A small network was shown many inputs. Here are its activations along a few directions, one row for each input.
In each table, some parts of the input vary, and every possible input appears once, in random order.
A made-up example of a description, with smaller parts first: one of 2 separate values, together with either a single point or one of 11 places along a line or (one of 5 places around a ring, together with one of 6 places along a line).
Shared parts are said once, and a part with two or three values counts as separate values.

Other details of the inputs shift rows strongly along two fixed directions, in all tables alike. That doesn't count.

Rows:
x1: [ -9  14 -10 -40   8  -1  18 -17  24 -52 -28  11]
x2: [-25   6 -40  71  23  50  -8  24 -17  15 -16  23]
x3: [ -5  17   8 -38  -4 -31  31 -21  23 -22 -24   4]
x4: [-12   7 -44  91  44  62   2  49 -20  29 -30  23]
x5: [  0 -28  31   7 -22 -30 -32  13 -19  65  34 -25]
x6: [ -6  15  -5 -16   9   7  -1 -18 -11 -17  12   1]
x7: [ 15  12   3  13 -17 -18   8 -18  22 -19  11   2]
x8: [ -9   3   0 -26 -11 -11   9   2   1 -11 -18   1]
x9: [  5   2 -10  -8 -25 -21  23 -44  37 -44 -25  20]
x10: [ -8   3 -31  69  33  45   0  38   4  19 -11  26]
x11: [ -7   8   2 -50   0 -17  14 -18  10 -42 -14  -4]
x12: [-14   1 -53  65  29  66  -2  48  12  -7 -21  45]
x13: [-20  26  -3 -29 -12  -6   6 -16   9 -52   4  25]
x14: [ 16 -24  55   1  -8 -18 -32  20 -36  75  44 -40]
x15: [ 31 -24  34  -3 -31 -24 -42   2  -6  24  40 -36]
x16: [ 31 -32  40  19 -46 -24 -49  22 -19  62  42 -38]
x17: [  7 -29  33  -3 -24 -22 -34  34 -43  73  16 -41]
x18: [-15   8  -2 -36 -16 -35  19 -30  27 -31   9  17]
x19: [  5 -28  41 -26 -30 -48 -18   2 -13  66   6 -41]
x20: [ -8  -8  30  -9 -24 -33 -24  -5 -18  37  30 -18]
x21: [ 21 -36  34 -10  -5 -16 -29  20 -35  83  17 -52]
x22: [-15  33   2 -19   1 -18  22 -25  16 -42   2  21]
x23: [ 25 -31 -30  90  25  68 -29  47   1  30 -30   8]
x24: [ -4  -1 -33  66  35  41   6  41  10  21 -12  27]
x25: [ -1  16 -14   1 -27 -16  13 -43  33 -51   4  16]
x26: [ -7  10 -12  33  27  37   6  13 -15   3  -2  10]
x27: [  3   3   5 -17  10  -3  19  -6  17 -14  11   9]
x28: [-12  -3 -43  83  46  84 -29  54 -13  11 -13  24]
x29: [ 48 -46  53   8 -24 -26 -23  10 -13  73  18 -44]
x30: [-16   0 -39  86  28  73 -25  58 -28  27 -16  23]
x31: [ 12   4  -6 -16 -26 -12  16 -26  33 -52 -24  23]
x32: [ -9  -9 -43  71  30  70  -8  58  -3  27 -48  22]
x33: [-18  38  -7 -17   4 -14  29 -27   9 -49  -5  23]
x34: [ 18 -32  45 -35 -18 -39 -36  16 -13  45  46 -34]
x35: [ 18 -26  44 -34 -17 -34 -33  -1 -19  52  51 -38]
x36: [-11  23  -5 -29   3 -22  39 -21  21 -34 -26  10]
x37: [-10  12   4 -19   3  -1 -11  -5 -12 -26  10   0]
x38: [-19   7 -14 -13  -5 -11  22 -16  11 -16 -26   6]
x39: [ 23  -2   9   4 -16 -23  16 -18  25 -11 -17   6]
x40: [-11  20  -9 -10   6 -13  29 -10   3 -18 -18   5]
x41: [ 11 -12  41 -19  -6 -27  -8   3 -35  46  25 -35]
x42: [ 23 -12 -34  47  18  49   1   1  17  -6 -27  17]
x43: [-21  27 -14 -31  -7  -6  18 -18   1 -56 -12  22]
x44: [-22  15  -7 -37 -16 -31  26 -35   5 -31 -13   2]
x45: [ 10 -27  28 -10  -6 -15 -33  25 -36  52  15 -44]
x46: [-16  24 -14 -34   8  -1  14 -22   1 -64  -9  13]
x47: [  0  11  13 -47   1 -16  33 -24  20 -26 -19  -1]
x48: [ 18 -33  31  -9  -5 -17 -31  18 -45  80  25 -54]
x49: [ -4  10  -9 -19  11   3   5 -16 -14 -14   3  -2]
x50: [ -1   7   7 -15   8   0  15 -10  12 -18  12   8]
x51: [ 14  -1 -58  87  30  81  -9  17  15 -11 -11  24]
x52: [-10  24 -10 -35  11  -4  43 -29  10 -50 -17   9]
x53: [-11  14  -5 -38   3  -6   5 -18  21 -58   9  18]
x54: [-17  21 -10 -31 -10  -7  13 -15  21 -57   2  30]
x55: [ -2  12  10 -46   2 -18  37 -26  13 -29 -15  -4]
x56: [ 38 -23  49  -7 -32 -34 -20  -9  -7  40  46 -43]
x57: [ -3  -3 -27  53  34  59 -22  27 -15  23   4  11]
x58: [  3   6   1 -50   0 -19  12 -30  22 -33  21   7]
x59: [  3   0  -5 -26   9   4   9 -12   9  -4 -17  -5]
x60: [-20  11  -9  -6  -7 -13  10 -17  -9 -12  -6   7]
Each input here is: one of 6 places around a ring, together with either one of 2 separate values or one of 8 places along a line.
- The inputs of x40 and x52 match in every part but the place on the ring of 6. If x3 is changed in the same way as x40 into x52, which row does it become? => x47
- Which other rows does x15 become when the place on the ring of 6 takes its other values? List them by row number. => x7, x16, x25, x51, x56
- List by row number the other rows that have the place on the ring of 6 in common with x31. => x8, x12, x13, x16, x17, x30, x32, x43, x54
- List by row number the other rows that have the place on the ring of 6 in common with x28. => x1, x11, x15, x23, x34, x37, x45, x46, x53
- A walk changes only the place on the line of 8. It starts at x58 and steps to x35. List the rest of the walk in order. => x57, x6, x49, x48, x21, x59
- Which other rows does x7 become when the choice among 2 separate values takes its other values? List them by row number. => x39

Rows:
x61: [ 37   4 -35  49  43  74  -3  21   1 -11 -12  -3]
x62: [-12 -10 -33  36  13  48 -45  25 -14 -16 -14   9]
x63: [-22  27 -41  23  59  78  11  -8  -9 -48  -6  25]
x64: [ -9 -11  60 -20 -25 -79  -6  37 -15  87   7 -42]
x65: [ 19   9  49 -58 -59 -95  19 -66   5 -31   7 -43]
x66: [ -3  19  -7  41  15  23  37 -18  -1   2 -27   3]
x67: [-35  35 -25 -28  51  43  27 -23   0 -76  -8  41]
x68: [ 29 -32  50 -29  12 -13 -22  50 -23  68  23 -34]
x69: [ -9 -15  -8 -14  17 -14  21  28  36  31 -17   0]
x70: [ 11  20   5 -74   2 -26  63 -87  50 -66  -7   5]
x71: [ -8 -23  33 -50 -42 -21 -61   4 -21  18  14 -22]
x72: [ 29  -5  15  24 -14   3 -19  16  35 -18  61  27]
x73: [  7  29   5 -74  24   8  51 -34  25 -88  -7  26]
x74: [-29  31 -39  69 -12  17  -1   7  13 -25  37  59]
x75: [ 34   0  52 -84 -11 -26  16 -36   0 -21  34 -35]
x76: [ 19 -60 -22  70  -5  49 -40  53   8  79 -42   0]
x77: [  4 -10  67 -25 -23 -76  -1  16 -27  82   4 -35]
x78: [ 15  -2 -67  44  28  49  28 -21  45 -51 -45  24]
x79: [ 37 -14  48  25 -24 -41 -15 -10 -35  79  17 -62]
x80: [ -3  15  -1 -11 -40 -38  25 -38  22 -57 -42   9]
x81: [ 27   0 -44  36  28  62   1  15  14 -55 -24  10]
x82: [ 36 -49 -16  66   8  61 -48  70 -18  39 -17 -13]
x83: [ 35 -52  44 -25 -45  -9 -56  39 -13  49   6 -35]
x84: [-16  26   9 -58 -61 -56  33 -57  40 -78 -53  25]
x85: [ 23   7 -56  44  40  54  32 -29  38 -27 -33  16]
x86: [-36  13   5 -19   5 -24   6  14 -37  37   8   1]
x87: [-11   9 -52  39  36  61 -19   3  -9 -52 -11  13]
x88: [-21  -5  33 -72 -78 -70 -25 -26 -26   8   7 -18]
x89: [-18  23  23 -53 -22 -40  23 -48 -34  -4  29 -23]
x90: [  4   7 -32  53  46  66 -35  16 -28   9   7  -8]
x91: [  9 -24  28   4 -42 -43 -43   5 -62  68  38 -63]
x92: [ 10 -36 -20  61  47  44  -2  60   4  84 -28   5]
x93: [-39  35  -3 -76  30 -13  18 -24   7 -67   3  27]
x94: [ 15   6   2  -3 -27 -34  22 -45  77 -50  42  44]
x95: [ 29 -44  40  -7  10 -14   0   7 -12  85  12 -29]
x96: [-13  35  10 -21   7 -25  57 -39  10 -39 -34  23]
x97: [ -8  45  12   7 -42 -50  35 -53  63 -73  24  54]
x98: [-36 -13  29 -16 -18 -50 -24  54 -49  95  31 -38]
x99: [ -5  20 -18  16   0   3  -3 -19 -38  11  12 -17]
x100: [-22  -8  -7  56  28  35 -10  41 -66  79   2  -2]
x101: [ -9  -4 -33  36  52  63  -1  82  13  14 -23  17]
x102: [  9 -15 -58  37   9  41  15  -8  48 -39 -55  33]
x103: [-50  28   5 -80  14 -29  13  -2  14 -55  11  10]
x104: [-14   8 -30  91  24  61 -45  35  12  -3  49  50]
x105: [-10 -17  25 -27 -60 -54 -33  -8 -40  28  18 -35]
- The inputs of x74 and x94 match in every part but one. If x91 is changed in the same way as x74 into x94, which row does it become? => x78
- What is each input in this table made of? => one of 5 places around a ring, together with either a single point or one of 8 places along a line
- Which other rows does x64 become when the place on the line of 8 takes its other values? List them by row number. => x65, x66, x77, x79, x80, x84, x96
- List by row number the other rows that have the place on the ring of 5 in common with x75. => x61, x68, x72, x73, x81, x82, x83, x101
- Which other rows does x87 become when the place on the line of 8 takes its other values? List them by row number. => x62, x63, x67, x71, x90, x93, x103

Rows:
x106: [ 20 -33  58 -66 -36 -68 -12  42  -9  73  -1 -44]
x107: [ 22 -33  51 -66 -72 -74  -7 -27 -36  61  -2 -79]
x108: [ 18  28  17 -29  28  24   9  -2  -5 -33  41 -17]
x109: [-29   4 -63 122  18  45  -4  22  18  -5  18  45]
x110: [-45  32  -5  34   8  -7 -17  14 -22   3  47   6]
x111: [-26  -5 -39  36  26  57 -17  23 -53   5 -51  -2]
x112: [  -4   20    1  -71  -36  -34   45  -39   90 -103  -44   42]
x113: [ 37 -84  58 -12 -50 -42 -84  30  -6  93  69 -35]
x114: [ -4 -15  28  37 -14 -30  10  40 -43 109   5 -19]
x115: [ 33  -5 -48 107   2  72 -43  36 -12  -5 -20  16]
x116: [ 23   5 -16  19  54   0  51 -48  59 -60 -25  17]
x117: [-33  -7 -47  34  48  89 -13  79 -17  13 -55  42]
x118: [-18   8 -70  88  31  91 -42  38 -27 -19 -17   8]
x119: [-20  -2 -54  52  40  94 -46  73   0  10  -2  41]
x120: [  33   22    5  -63    6  -14   46  -83   52 -109   36   21]
x121: [ 39 -45  68 -69  -4 -90   1 -26 -18  96  45 -96]
x122: [  12   30   -3  -55  -47  -53   32  -92   51 -101  -47   17]
x123: [ 21 -23  57 -16  39  16 -24  27 -65  93  21 -51]
x124: [-65  61  -4 -66  -6 -30  56 -51  -8 -64  -5  42]
x125: [-16  45   6 -14 -35 -47  60 -57  51 -57 -13  46]
- What is each input in this table made of? => one of 4 separate values, together with one of 5 places around a ring
- The inputs of x120 and x109 match in every part but the choice among 4 separate values. If x116 is changed in the same way as x120 into x109, which row does it become? => x125
- Which other rows does x110 become when the choice among 4 separate values takes its other values? List them by row number. => x108, x118, x119
- Which other rows does x106 become when the place on the ring of 5 takes its other values? List them by row number. => x112, x113, x117, x119
